Each row below holds a small network's activations on one input, seen along a few directions.
Each table varies a few parts of the input and shows all the possible inputs, shuffled.
A made-up example of a description, with smaller parts first: line(4) and (point or line(9) or (values(2) and ring(5))).
Shared parts are said once, and a part with two or three values counts as separate values.
In the rows, zero is written as 128.

Other details of the inputs shift rows strongly along two fixed directions, in all tables alike. That doesn't count.

A family of inputs:
row 1: [132 143 116 133 166  85 133  56 138  23 116 107]
row 2: [136  74 160 141 111 118 183 130 182  99  90 109]
row 3: [136 109 136 142 105 164 136 182 128 181 134 128]
row 4: [112  64 155 149 118 109 186  99 181  98  91 115]
row 5: [106 108 124 135 102 158 142 157 131 193 143 137]
row 6: [145 178  97 102 148 135  85 140  89 116 159 131]
row 7: [121 108 119 140 100 147 150 176 121 186 131 140]
row 8: [127 112 131 125 101 159 143 184 131 181 132 131]
row 9: [108  63 159 144 123 111 173  99 189 100  94 110]
row 10: [121  65 158 146 118 114 167 109 177 105  94 109]
row 11: [130 171  91 107 148 132  79 126  84 126 158 129]
row 12: [114 129 159 133  92 154 122 155 134 197 117 165]
row 13: [106  66 159 143 116 108 188 106 189  97  96 117]
row 14: [113  68 156 158 122 113 178  99 184  99  92 108]
row 15: [142 178  94 106 148 137  74 128  91 122 165 125]
row 16: [153 173  95 109 145 135  89 140  85 118 153 130]
row 17: [115 103 131 134 103 159 127 163 134 192 141 128]
row 18: [126 182  81 107 152 131  82 113  87 127 166 133]
row 19: [138 172  90 122 148 134  80 127  81 125 155 124]
row 20: [115 113 123 135  99 151 147 173 133 187 142 137]
row 21: [119 123 153 139  94 151 125 157 121 196 104 167]
row 22: [136 106 134 145 106 163 132 179 129 185 133 126]
row 23: [102 105 123 133 104 155 143 160 125 191 137 140]
row 24: [133 170  81 115 152 130  82 119  78 128 152 133]
row 25: [111 125 157 132  95 151 124 158 128 196 110 168]
row 26: [123 138 117 117 165  85 128  59 143  37 119 112]
row 27: [115  69 158 160 117 110 187 107 185  93  93 112]
row 28: [131 108 136 131 104 162 129 174 138 186 142 128]
row 29: [130 180  82 108 154 133  76 114  87 126 165 130]
row 30: [138 173  94 105 148 134  77 131  86 122 159 128]
row 31: [135 139 116 133 168  89 121  61 138  33 116 104]
row 32: [121 128 178 120 105 137 138 155 121 209 130 154]
row 33: [136  69 163 145 116 118 170 122 182 103  94 109]
row 34: [156 184  92 116 146 136  94 144  85 112 152 124]
row 35: [128 102 133 145 105 162 128 173 127 186 133 125]
row 36: [111 110 122 133 101 148 149 176 127 186 136 140]
row 37: [130 110 138 129 103 164 134 178 138 184 142 130]
row 38: [150 150 126 111 155  95 131  86 151  32 123 104]
row 39: [129 187  81 107 149 127  88 118  85 117 168 137]
row 40: [142 149 115 134 162  79 138  74 139  20 116 108]
row 41: [133 139 114 123 160  81 136  64 137  29 115 115]
row 42: [112  64 154 148 120 109 179  98 182 102  90 113]
row 43: [151 173 166 116 177  57 124  44 121  24 104 122]
row 44: [126 122 172 126 107 133 141 158 108 208 117 155]
row 45: [145 168  92 112 146 134  80 131  82 124 153 128]
row 46: [146 177  95 104 150 133  80 136  89 118 159 128]
row 47: [139 210 127  89 159 105  78 112  60 132 152 154]
row 48: [121  89 193 158 111 107 167  93 186  93  64 137]
Each input here is: line(4) and (values(2) or line(10)).
- Changing only the line(4) part turns row 48 into row 21. The same change can be made to row 40. Which row results? => row 7
- Which other rows agree with row 38 in the line(4) part? List them by row number. => row 5, row 12, row 15, row 17, row 18, row 20, row 28, row 29, row 32, row 37, row 39
- Change only the values(2) part in row 25. List by row number the other rows that result. => row 47

A family of inputs:
row 49: [148 187  83 103 144 145  80 132 103 128 173 128]
row 50: [124  82 165 135 125 105 167 126 144 120  99 115]
row 51: [110  82 152 144 130 100 165 109 161 120 125 114]
row 52: [152 110 162 141 110 120 165 138 169 109 108 115]
row 53: [ 99 114 107 122 109 136 145 167 118 182 147 145]
row 54: [139 130 123 129 104 153 123 177 138 180 149 129]
row 55: [110  74 133 144 127 139 139 106 169 104 101 102]
row 56: [ 97 111  90 134 105 173 127 155 126 170 139 137]
row 57: [102 119  97 149 108 172 121 145 130 177 142 127]
row 58: [106 152 202 123 105 144 102 149 122 205 130 174]
row 59: [133  99 157 167 125 132 159 124 149 113 100 118]
row 60: [110  90 140 129 115 100 179 125 154 115 107 130]
row 61: [117 132 126 126 113 143 160 174 100 182 131 149]
row 62: [124 104 138 151 116 132 168 136 149 105  92 132]
row 63: [105  96 121 120 122 150 128 154 117 193 144 127]
row 64: [113 101 107 138 118 168 105 158 123 175 134 128]
row 65: [133 194  93 119 144 116 104 132  67 137 159 139]
row 66: [143 198  88 137 145 143  91 137  73 125 142 138]
row 67: [105  81 176 136 100  97 180  77 170 132  57 172]
row 68: [ 87 109 101 117 109 155 151 151 121 189 149 136]
row 69: [126  86 145 161 118 120 146 117 159 112 106 116]
row 70: [144 182 110 106 163 125  96 137  55 135 146 131]
row 71: [113 171  84 110 157 134  92 106  74 145 180 122]
row 72: [108 114  96 139 104 155 123 170 124 166 137 145]
row 73: [ 93  79 129 125 123 112 179 108 169 112 119 126]
row 74: [121  97 132 150 108 124 162 134 151 101  97 132]
row 75: [112  74 152 131 132 101 157 117 160 115 109 110]
row 76: [136 112 130 125 113 165 118 163 135 184 158 125]
row 77: [125 167  74 129 151 147  70 119  85 129 169 132]
row 78: [135 150 123 121 163  78 122  78 111  69 137 115]
row 79: [150 170  93  89 150 153  67 136  89 129 162 111]
row 80: [129 155  93 140 152 103 105  86 134  56 131 118]
row 81: [127 125 118 125 103 172 128 161 141 185 151 120]
row 82: [138 158 100 139 147 101 109  88 126  58 121 119]
row 83: [130 189  86 114 145 113  97 128  73 140 162 137]
row 84: [127 108 118 140 110 155 107 169 111 175 122 130]
row 85: [129 186  85 104 142 115 110 140  62 126 156 149]
row 86: [126 126 146 143 123 145 150 163  97 196 140 136]
row 87: [162 126 153 120 117 164 125 190 111 180 124 125]
row 88: [173 160 139 119 155  98 115  99 124  53 134 110]
row 89: [171 148 132 100 157  97  99 103 127  52 120 104]
row 90: [134  92 156 153 126 134 151 132 147 111  85 115]
row 91: [ 99  96 121 119 120 157 132 150 117 197 142 118]
row 92: [ 98 122 215 117 109 104 153 107 181 108  87 165]
row 93: [117 104 165 127  99 143 117 130 107 230  87 174]
row 94: [122 119 139 141 113 137 143 163  99 194 145 137]
row 95: [168 172 127 105 154 106 133 113 123  46 119 123]
row 96: [143 118 134 130 110 153 117 175 131 182 155 126]
row 97: [118 105 111 141 114 157 104 168 119 174 132 129]
row 98: [132 145 104 140 159 102  99  84 127  58 136 115]
row 99: [118  91 127 146 109 121 156 128 159 103  98 129]
row 100: [154  93 168 135 118 116 151 127 169 110 114 109]
row 101: [133  85 158 132 124 132 155 106 183 105 123  96]
row 102: [121 106 132 122 115 136 129 168 104 193 132 131]
row 103: [115 114 165 141  98 139 126 119 109 232 104 179]
row 104: [102 131 223 131 111 104 146  97 184 121  89 156]
row 105: [158  90 173 128 118 121 150 143 160 106  98 108]
row 106: [125 103 140 165 111 124 158 126 157 110  99 122]
row 107: [128 176 197  94 161  81  85  64 137  51 100 143]
row 108: [164 165 121 105 145  99 126 112 125  43 124 124]
row 109: [118 169  85 111 158 128  89 112  77 144 181 131]
row 110: [177 167 146 120 164 105 122  99 123  54 128 109]
row 111: [ 99  88 136 140 126 112 173  98 173 121 122 115]
row 112: [146 147 115 131 155 106 101  99 110  56 112 115]
row 113: [145  99 149 121 109 117 162 141 169 101 106 122]
row 114: [110 157  98 115 164  96 129  56 129  63 143 106]
row 115: [140  77 156 119 128 129 142 122 180 102 110 101]
row 116: [120 186  79 115 148 116  94 126  82 139 172 136]
row 117: [133 122 116 115 102 154 129 186 133 170 146 139]
row 118: [144 154 115 144 154 104 108  90 111  58 126 118]
row 119: [122 110 161 150 125 111 187 122 150 127 103 121]
row 120: [107 118  97 150 110 166 118 150 131 176 143 135]
row 121: [130 169 141 124 150  72 118  23 124  77  85 161]
row 122: [106 108 108 150 114 171 116 144 123 180 147 124]
row 123: [117 170  57 115 142 148  81 129  88 120 161 144]
row 124: [164 194  96 107 136 131  84 145  92 128 159 130]
row 125: [124  88 139 117 114 134 167 119 186  96 115 110]
row 126: [143 179  76  88 141 146  85 143  98 119 170 137]
row 127: [172 179 135 120 157 106 128 104 129  56 122 113]
row 128: [146  84 160 123 125 118 140 134 174 101 108 103]
- Changing only one part turns row 78 into row 83. The same change can be made to row 109. Which row results? => row 111
- Changing only one part turns row 86 into row 119. The same change can be made to row 58. Which row results? => row 104
- What is each input in this table made of? => line(4) and (values(2) or (values(3) and line(6)))
- Start at row 56 and move only the line(4) part, one step at a time. The first step leads to row 57. Which rows follow, in order? => row 122, row 55
- Change only the values(2) part in row 103. List by row number the other rows that result. => row 58
- Change only the values(2) part in row 121. List by row number the other rows that result. => row 104

A family of inputs:
row 129: [163 164 116 125 151 117 102 128 106  78 129 116]
row 130: [133 197  66 118 147 144  72 146  39 162 166 152]
row 131: [115  75 143 167  82 161 167 177 139 205 104 140]
row 132: [123 165  90 117 152 107 119 100 107  81 141 134]
row 133: [134 101 149 143 104 157 127 163 154 153 117 124]
row 134: [108  89 150 140 145  87 157  50 188  45  90 107]
row 135: [145 160 106 112 130 155  80 151 104 151 155 132]
row 136: [156  94 163 136 145  85 167  85 182  32  89  94]
row 137: [ 97  69 147 142  88 152 174 173 155 206 132 131]
row 138: [103  94 137 135 111 147 129 138 143 176 134 131]
row 139: [127 158  98 121 139 137  94 143  73 166 161 134]
row 140: [102  98 127 144 106 155 132 143 139 177 122 143]
row 141: [131 176  88 123 148 124  80  93 101  88 136 137]
row 142: [120 178  81 109 156 109 107 102  93  97 153 130]
row 143: [112  75 150 133  99 143 173 161 162 178 128 122]
row 144: [139 169  96 104 132 150 104 163  89 154 169 129]
row 145: [118 110 216 141  95 123 163 140 146 199  92 166]
row 146: [123  98 142 145 135  80 183  65 190  20  85 111]
row 147: [105  65 156 140  90 166 148 167 163 214 126 128]
row 148: [152 185 107  99 183  95  78  55 119  13 141 105]
row 149: [130 172  91 121 161 107 100  97  81 100 141 127]
row 150: [154 189  88 110 137 146  85 169  80 132 163 133]
row 151: [127  97 141 134 116 141 144 154 129 175 130 121]
row 152: [146  98 155 126 140  86 175  88 193  28  99  98]
row 153: [145 160 104 117 129 161  95 177  72 184 162 130]
row 154: [120  92 222 126 106  94 173 102 182 116  64 151]
- What is each input in this table made of? => values(2) or (values(3) and line(8))
- Change only the values(3) part in row 133. List by row number the other rows that result. => row 129, row 150
- Change only the values(3) part in row 138. List by row number the other rows that result. => row 137, row 139

A family of inputs:
row 155: [133 148  87 128 128 166  89 153 102 155 157 124]
row 156: [137 150  86 126 146 118 115 112 109  82 133 122]
row 157: [126 162 119 124 150 106 109  90 100 101 123 143]
row 158: [165 135 176 117 114 136 135 174 130 149 120 131]
row 159: [167 128 181 134 120 119 139 138 149 100  92 128]
row 160: [118 126 127 143 120 127 141 130 121 146 115 140]
row 161: [122 161 115 112 132 134 109 140  81 175 152 150]
row 162: [103  80 178 135 105 124 166 128 163 163 103 134]
row 163: [137 122 110 134 155 103 131  85 152  34 115 100]
row 164: [140 145 101 122 148 131  86 109 121  95 142 113]
row 165: [110  84 135 162  94 145 170 163 142 178 113 137]
row 166: [102  81 181 131 102 131 156 125 175 167 108 139]
row 167: [131 147  86 115 133 153 105 165  97 154 167 122]
row 168: [118  66 141 141 104 131 187 148 172 138 114 112]
row 169: [115 171 109 120 118 158  79 158  66 212 149 166]
row 170: [132 160 100 120 150 103 128 110 105  89 146 124]
row 171: [131 141 132 121 158  77 149  70 140  47 114 116]
row 172: [133 149  92 115 132 160  97 157 104 157 169 118]
row 173: [101  82 177 144  99 135 149 119 173 164  96 145]
row 174: [140 121 127 117 155 104 119  85 157  54 130  96]
- What is each input in this table made of? => values(2) and (point or line(9))
- Changing only the values(2) part turns row 173 into row 166. The same change can be made to row 164. Which row results? => row 174
